These are the activations of a small neural network, seen along a few directions. Each row is one input.
In each table, some parts of the input vary, and every possible input appears once, in random order.
Descriptions start from the smaller parts, as in this example, which fits no table here: one of 2 separate values, together with either a single point or one of 11 places along a line or (one of 4 places along a line, together with one of 8 places around a ring).
Shared parts are said once, and a part with two or three values counts as separate values.

Other details of the inputs vary at random and push rows far along two fixed directions, the same in every table; ignore that.

Rows:
r1: [ 22 -11  31  -6 -12  -9   3  78  23  26  17  24  15]
r2: [ 10 -30   7  -6 -12  15  -5  -2 -16  -2  23  -7  -3]
r3: [-43  67  23  11  25 -52  22 -47  35  19 -35  -7 -15]
r4: [ 18  -8 -12  10  -7  18 -17   5 -30 -10   8 -10   0]
r5: [-30  66  22   9  19 -45  21 -19  47  26 -38   4 -11]
r6: [ 35 -10  11  -7  -7   8  -6  69 -14   7   7   7  11]
r7: [ 22 -12 -10  -7  -5  24  -7   4 -25  -8   0 -12  -7]
r8: [ 15  -9  -9   9  -3  14 -15   4 -35 -12  11 -11   1]
r9: [ 26 -19  12   6 -19   8  -9  66   9  17  26  20  13]
r10: [ 22 -22  22   5 -20   0  -7  61  -6  16  33  15  14]
r11: [ 19  -8 -10   6  -9  18 -15   4 -31 -11   6 -11  -1]
r12: [ -4  -4  -5  -6 -14  -7  21  91   9  12   3  28  30]
r13: [  5  -6 -27  -5  10  22 -14 -49 -27 -30 -10 -18  -8]
r14: [ 14 -28  -1  -9 -13  23  -6  -2  -3  -3  15  -3  -4]
r15: [ 20 -10 -15   0   3  19 -16   7 -24 -15   1  -5   3]
r16: [ -2 -21 -20  -7   4  20 -11 -57  -6 -24   3  -9  -6]
r17: [ 25 -25  18   0 -24   7  -6  52  -1  15  27   9   9]
r18: [-32 -18 -48  -4  -4  18   9 -48 -32 -34   2 -16   5]
r19: [-42  47  36   9  13 -53  24 -30  54  30 -15   7  -8]
r20: [-40  45  27   5  24 -51  20 -25  60  23 -26  18  -4]
r21: [-41  45  24  10  26 -50  19 -25  61  23 -25  18  -4]
r22: [-36  65  20  12  34 -52  17 -16  44  20 -40  10  -6]
r23: [  4  -5 -22   0   0  20 -11 -54 -31 -24  -5 -27 -13]
r24: [ 17  -5  27  14 -20 -10  -3  74  17  31  24  22  15]
r25: [ 15 -26  -4  -6 -13  19  -8  -2  -2  -4  16  -1  -1]
r26: [ 32 -12  12  -8  -1   3  -6  69 -17   5   6   8   9]
r27: [ 21   6  21   2 -11  -3   3  58  -6  21   3   2   3]
r28: [-32  63  26   1  27 -45  27 -18  48  26 -43   4 -11]
r29: [-39  47  23  11  21 -45  18 -26  65  25 -24  17  -3]
r30: [ 18 -15  34 -10  -6 -10   7  76  19  25  14  24  10]
r31: [-11 -26 -37 -13  -3  16  10  16 -22 -26   1   6  16]
r32: [-26 -15 -57  -7  -5  26   8 -48 -19 -34  -7 -11   3]
r33: [  3 -11 -22 -14  17  20  -6 -52 -29 -28 -14 -22 -15]
r34: [  5  -2 -29   0   4  23 -15 -53 -26 -26  -8 -19 -11]
r35: [  0  -7 -16  -5   5  18  -5 -54 -37 -22  -3 -29 -16]
r36: [-66  54  -5  11   7 -46  39 -17  46  18 -32  11   7]
r37: [  2  -7 -25  -6  16  17 -14 -50 -30 -31 -12 -16  -9]
r38: [ 25 -21  18   6 -24   5  -8  61   0  17  29  15  13]
r39: [ 22 -22  19   9 -18   1  -9  64  -5  17  34  15  15]
r40: [ -3 -26 -15 -15   4  24  -4 -59  -5 -21   1 -14 -12]
r41: [ 20  -7 -16   5  -4  21 -16   7 -23 -11   4  -6  -1]
r42: [ -4 -26 -16 -13   9  16  -7 -58  -8 -25   2 -11 -10]
r43: [ 20  -5  26   5 -18  -8  -1  74  23  29  19  26  14]
r44: [ -5 -23 -12  -6  -6  23  -6 -62 -11 -16   7 -20 -14]
r45: [ -3  -4 -25   3   7  18 -14 -69 -40 -31  -3 -28 -13]
Description of these inputs: one of 5 places along a line, together with either a single point or (one of 2 separate values, together with one of 4 places along a line).
Changing only the place on the line of 5 turns r6 into r5. The same change can be made to r15. Which row results?
> r41
Changing only the place on the line of 5 turns r44 into r2. The same change can be made to r38. Which row results?
> r10
Which other rows does r21 become when the place on the line of 5 takes its other values? List them by row number.
> r9, r24, r29, r39
Which other rows does r1 become when the place on the line of 4 takes its other values? List them by row number.
> r16, r29, r40

Rows:
r46: [-12  36  23   3  10 -35  21  34  15  23 -18   7  -2]
r47: [-16  23  23   7  16 -33   9  25  50  22  -7  25   9]
r48: [-20  39  27   4   9 -36  25  32  16  30 -18   5  -1]
r49: [ 51 -44 -16  -3  -3  41 -34  40 -48 -23  25  -4   8]
r50: [ -9  32  40   7   4 -36  17  50  16  34  -5   7   3]
r51: [-14  16 -33  -9  16   9   4 -55 -12 -26 -34 -20  -9]
r52: [-17  11 -30 -10  10  11  10 -55 -22 -26 -26 -25 -13]
r53: [-31  21  23  -1   3 -34  31  28  33  30  -8  15   5]
r54: [ -5  34  27   9  16 -34   2  30  25  20 -17  15   1]
r55: [-13  56  56  15   8 -55  21  36  42  45 -15  14  -2]
r56: [ 33 -56 -34 -21 -21  46  -9  45 -37 -25  18   2  18]
r57: [-27 -11 -25 -10   8   6  11 -64  -8 -23  -7 -14 -11]
r58: [ 46 -62 -11  -4 -15  46 -31  28 -28 -19  40   7  13]
r59: [  2   6 -10   8   7  12 -21 -76  -4 -14  -9 -19 -24]
r60: [-22  62  38   5  17 -58  28  46  42  40 -29  21   3]
r61: [ 47 -63  -6  -9 -35  47 -26  25 -33 -10  48  -4   4]
r62: [-31  51  21   3  17 -44  31  49  71  34 -31  35  15]
r63: [-26  -4 -35 -18   5  13  12 -59  -3 -27 -16 -11  -3]
r64: [-26  -3 -37 -12  12  12   6 -59   5 -28 -24  -4  -5]
r65: [ 43 -24   1  -6 -10  15 -11  84 -32   2  14   8  14]
r66: [-24 -13  -5  -3   1   9   4 -77  -3 -12   6 -19 -12]
r67: [-16   9 -10  -1  15  -1   0 -66 -18 -20 -12 -26 -18]
r68: [-18  -6  -8  -5   5   4  -2 -78   5 -16   2 -11 -10]
r69: [-25  -7 -28  -7  16   5   1 -64   3 -24 -15  -2  -9]
r70: [ -9  13 -38  -6  23  18  -3 -54 -11 -30 -31 -16  -8]
r71: [-25  -6 -15  -9  10   0   1 -71   2 -21  -2 -11  -8]
r72: [-42  30 -64  39 -13   3  -3 -45 -41 -29  -5 -17  13]
r73: [  0  11  -7   7   6   7 -15 -78  -2 -10 -10 -24 -22]
r74: [ -9  41   9   0  13 -26  15  39  24  16 -34  16   5]
r75: [ 37 -62   0  -5 -37  45 -18  25 -34  -2  48  -9   2]
r76: [  0  39  37  12   9 -36   5  21  30  29 -14  10   1]
r77: [ -9  10 -15  -1  20   0  -8 -66 -12 -22 -17 -21 -13]
r78: [ -1  56  58  16  -2 -51  13  50  51  55  -9  18  -3]
r79: [ 47 -45  13   0 -32  25 -20  65  -6  13  40  11  11]
r80: [ 36 -63 -17 -10 -15  39 -26  35 -35 -23  34   6  12]
r81: [-11  57  54  12   9 -54  16  36  45  44 -15  18   2]
r82: [-34  42  46   7   7 -59  32  38  59  42 -10  24   5]
r83: [  1  34  35  13  11 -31  -1  23  28  25 -13  16  -1]
r84: [-19 -12  -8  -3   2   7   1 -76  -1 -17   4 -16 -13]
r85: [-25  14 -26  -9  10   9  14 -57 -20 -19 -27 -27 -12]
r86: [ -7   8 -30  -1  27  11  -9 -60 -14 -27 -22 -14 -12]
r87: [-36  -3 -29 -14   3  11  20 -60  -4 -20 -16 -17  -6]
r88: [-21  -5 -31  -5  22   9  -1 -65   7 -25 -13  -3  -6]
r89: [ 53 -44   1   0 -29  41 -27  30 -49  -7  37 -16  -5]
r90: [-21 -10 -30  -9  13   7   3 -64  -2 -24 -12  -9  -7]
r91: [-13  10 -25  -2  23   4  -6 -61 -14 -24 -26 -13 -15]
r92: [-24  -9 -27 -13  10   6   6 -65  -5 -24  -7 -10  -8]
r93: [ -9  -5 -14   6   7  14 -14 -81  20 -12   1  -9 -16]
r94: [ 37 -47   5  -8 -19  18 -13  75 -17   1  33  15  20]
r95: [ 26 -41  -8 -17 -27  25   7  86 -23  -2  22  11  20]
r96: [ 48 -45   3   0 -31  43 -24  30 -51  -2  38 -19  -4]
r97: [-10  40  32   4  12 -40  11  27  23  25 -13   9   1]
r98: [ -4  63  50  23  13 -48   6  33  64  51 -18  21  -5]
r99: [ 46 -46  12   1 -30  27 -24  66  -5  11  39  18   9]
r100: [ 41 -46  18  -1 -37  24 -12  66 -13  15  46   7   7]
r101: [  4  37  33  15  16 -28  -2  24  32  25 -11  15   2]
r102: [ -4 -16 -42  34 -48  12  -3  91 -37  -3  40  19  44]
r103: [ -8  33  43  10   2 -32  14  22  18  34  -5   3  -2]
r104: [ 41 -43  14  -4 -23  18 -15  68 -10   7  35  16  19]
r105: [-17  17 -30 -13  13   8   8 -56 -16 -25 -29 -20 -10]
r106: [ 26 -48  12  -9 -25  18  -3  76 -25   8  40   8  17]
r107: [ 45 -67 -11  -7 -22  46 -31  30 -35 -20  40   6  11]
What is each input in this table made of?
> one of 2 separate values, together with either a single point or (one of 5 places along a line, together with one of 6 places along a line)
Changing only the choice among 2 separate values turns r50 into r106. The same change can be made to r91. Which row results?
> r69
Changing only the choice among 2 separate values turns r102 into r72. The same change can be made to r95. Which row results?
> r52
Which other rows does r99 become when the choice among 2 separate values takes its other values? List them by row number.
> r59
A walk changes only the place on the line of 5. It starts at r98 and steps to r101. List the rest of the walk in order.
> r49, r86, r70
A walk changes only the place on the line of 6. It starts at r53 and steps to r57. List the rest of the walk in order.
> r92, r90, r69, r88
Which other rows does r66 become when the choice among 2 separate values takes its other values? List them by row number.
> r103
Which other rows does r71 become when the place on the line of 6 takes its other values? List them by row number.
> r47, r80, r82, r94, r106
Which other rows does r65 become when the place on the line of 5 takes its other values? List them by row number.
> r51, r73, r76, r77
